A small network was shown many inputs. Here are its activations along a few directions, one row for each input.
In each table, some parts of the input vary, and every possible input appears once, in random order.
A made-up example of a description, with smaller parts first: values(3) and (point or line(11) or (ring(5) and line(6))).
Shared parts are said once, and a part with two or three values counts as separate values.

Rows:
row 1: [-23 -28 -13  20  22  -4 -21  25   1  -5 -10 -37]
row 2: [-17 -46 -24   7   2  -7 -10 -23  -4  12  42  -1]
row 3: [ 29 -27 -14   0  13 -20 -27  12 -17 -17 -15  -8]
row 4: [  4  89  20  16 -29  29  45  19   8  27 -21  31]
row 5: [ 26  87  37   3 -35  14  44 -10   5 -10 -19  34]
row 6: [-34 -49  -9  17  18   3   3   3  16   7  31 -24]
row 7: [-16 -25  -1  13  22 -10 -24  26 -11 -14  -5 -33]
row 8: [-21 -55  19  -3  14 -11  -2 -25  17 -29  24 -14]
row 9: [ 19 -25 -11 -27 -14 -21 -37 -19 -12   1   5   1]
row 10: [  8 -28 -28   6  17 -12 -30  32  -9  11 -25  -8]
row 11: [ -2 -23   5   8  20 -17 -23  12  -6 -26   0 -35]
row 12: [ 19 -25 -14 -20 -12 -18 -37 -10 -17  11  11  -3]
row 13: [  5 -19 -33  -1  22 -13 -22  28  -2  22 -31 -10]
row 14: [ -3 -25 -37 -13  -5 -11 -27  -4   0  46  -6 -10]
row 15: [ -3  92   9  13 -28  27  61  10  14  31 -27  28]
row 16: [ 21 -34  -9 -14   7 -25 -29   0  -2 -31 -30   2]
row 17: [ 14 -24 -28 -12 -12 -12 -36  -6 -10  24  10  -7]
row 18: [ 15 -35  -9 -26 -16 -17 -38 -32  -7  -8  -6   2]
row 19: [ -4  80   9   5  -6  40  59  16  12  25 -27  19]
row 20: [-12 -49  -7  -1   2 -14 -13 -24 -11   2  41   4]
row 21: [-42 -48 -15  12  22   1  11  -1  17  16  22 -27]
row 22: [ 19  89  16   4 -14  42  46  11   6   4  -7  22]
row 23: [-20 -46  -1  15  18   3  -2  -5   5  -4  36 -25]
row 24: [-31 -40 -26   3  15  -8  -8 -15   7  41  25  -3]
row 25: [ 20  80  43 -13 -14  34  42  -8   6 -23 -25  34]
row 26: [-25 -46 -16  10  11  -5 -16 -11   0  31  31   0]
row 27: [ 27  86  31  -9 -15  30  47  -6   7 -18 -10  27]
row 28: [-30 -22 -12  12  29  -4 -14  25  -2   4 -20 -37]
row 29: [ 24  79  34  -2 -13  35  44   7  -8  -8 -11  25]
row 30: [  0  78  12   6 -13  41  50  23   6  15 -18  24]
row 31: [ -3 -25   4   2  17 -20 -24   4  -1 -37  -6 -31]
row 32: [ -4 -31 -33 -11 -15  -5 -33   6  -9  32   0  -2]
row 33: [ -5 -39  -2  -9   5 -17 -15 -36  -2  -6  39   6]
row 34: [-19 -47  14  -2  14  -9   2 -15   5 -27  34 -15]
row 35: [ 19  85  46  -4 -34  15  41 -11   8 -12 -27  42]
row 36: [ 14 -25 -23   0  10 -14 -28  30 -14  -3 -17  -2]
row 37: [ 31 -22 -15  -9   8 -21 -29   4  -6 -26 -19  -2]
row 38: [-14 -29  12  -6  15 -18 -22   2  -1 -46 -15 -22]
row 39: [-16 -48  13   7  19  -5  -3  -8  -2 -14  39 -21]
row 40: [ 16  96  21   9 -33  24  44  13   4  14 -10  31]
row 41: [-14 -50   4 -13   0 -15 -17 -40   2 -12  25  13]
row 42: [ 28  93  32   8 -33  17  46  -1   4   2  -9  31]
- What do these inputs look like to the network? => line(6) and (values(2) or ring(5))
- The inputs of row 17 and row 12 match in every part but the line(6) part. If row 40 is changed in the same way as row 17 into row 12, which row does it become? => row 42
- The inputs of row 23 and row 39 match in every part but the line(6) part. If row 7 is changed in the same way as row 23 into row 39, which row does it become? => row 11
- Start at row 25 and move only the line(6) part, one step at a time. The first step leads to row 27. Which rows follow, in order? => row 29, row 22, row 30, row 19
- Start at row 33 and move only the ring(5) part, one step at a time. The first step leads to row 9. Which rows follow, in order? => row 37, row 31, row 34
- Which other rows agree with row 14 in the line(6) part? List them by row number. => row 13, row 15, row 19, row 21, row 24, row 28

Rows:
row 43: [-25 -39  -7  13  16  -5 -21   0   6  -2  10 -29]
row 44: [-17  41  -5  11  -3  22  28  13  10  34  -9  11]
row 45: [ 73 -22 -29 -29  -4 -44 -82  31 -31 -38 -74 -12]
row 46: [ -3  42  37  10  -8  16  34  -8   8 -15   6  29]
row 47: [  3 -52  -9 -22 -11  -8 -36 -40   2  -3  35   8]
row 48: [-22 -52  15  -5   8 -11 -15 -15  10 -22  17  -6]
row 49: [ -9  35 -14  15   1  18  31  20   5  38  -6  16]
row 50: [-9 45 15 12  5 19 40  8 12  3 -8  6]
row 51: [  3  40  35  -5 -21   6  35 -22   6 -10   9  35]
row 52: [ -3 -49   1  -4  -9  -8 -21 -28  -1 -20  33  -5]
row 53: [-23 -46 -17   7  20  -9 -16  10 -11  14  16 -33]
row 54: [-10  44   2  10  -2  19  37  14  -1  21  -1  -5]
row 55: [ 15  44  24 -13 -25   7  18 -36  -6   9  22  34]
row 56: [ 83  63 -14 -24 -27 -10 -22  37 -28 -34 -93  12]
row 57: [-12 -51 -37  11  19 -10 -22  14  -2  32  17 -21]
row 58: [ -2  48  22   7  -1  23  44   4   7 -16   6   3]
row 59: [-20 -48 -31  11  25 -12 -20   6   2  25  11 -20]
row 60: [-24 -44  12  -3  17 -12 -12  -9  13 -15  10 -23]
- What do these inputs look like to the network? => values(2) and (point or line(8))
- The inputs of row 59 and row 44 match in every part but the values(2) part. If row 45 is changed in the same way as row 59 into row 44, which row does it become? => row 56
- Change only the values(2) part in row 53. List by row number the other rows that result. => row 54

Rows:
row 61: [ 37 -64 -91  30   0 -62 -89  70 -26   4 -87 -35]
row 62: [ 61  82  43 -36 -44  17 -17   7 -33 -16 -42  45]
row 63: [-24 -80  10 -16   3 -27 -28 -84 -29 -43  67 -22]
row 64: [ 27  67  63  -3  14  62  52 -64   1 -29   9  65]
row 65: [ -8 -88   7 -43 -28 -44 -85   7  -3 -59 -29 -27]
row 66: [ -8  67  29  -8 -11  76  59 -53  40  18  32  50]
row 67: [ -2 -96  16 -60 -18 -62 -46 -43  -6 -55  21 -27]
row 68: [-25 -84  -4  20  16  -7  -9 -36  12 -14  98 -11]
row 69: [  74   94  -47    4   -9    4  -13   83  -39   24 -122   11]
row 70: [-81 -76 -17  14  62 -19  27   1  21  34  84 -48]
row 71: [-30  74  17  30  24  57 104  25  12  41  54  32]
row 72: [-44  76   1  75  28  57 110  46  10  89  38  12]
row 73: [ 58  79  77 -23 -47   4  20 -46  21 -30 -19  33]
row 74: [-122  -87  -44   50   13   -6   43   34   34   60   53  -70]
row 75: [ 61  97 -16 -27  -6   3 -24  28 -11   6 -98  38]
row 76: [  25  -61  -44   -6    4  -54 -105   25   -2  -28  -59  -44]
- What do these inputs look like to the network? => values(2) and line(8)
- The inputs of row 69 and row 61 match in every part but the values(2) part. If row 71 is changed in the same way as row 69 into row 61, which row does it become? => row 70
- Change only the values(2) part in row 66. List by row number the other rows that result. => row 68
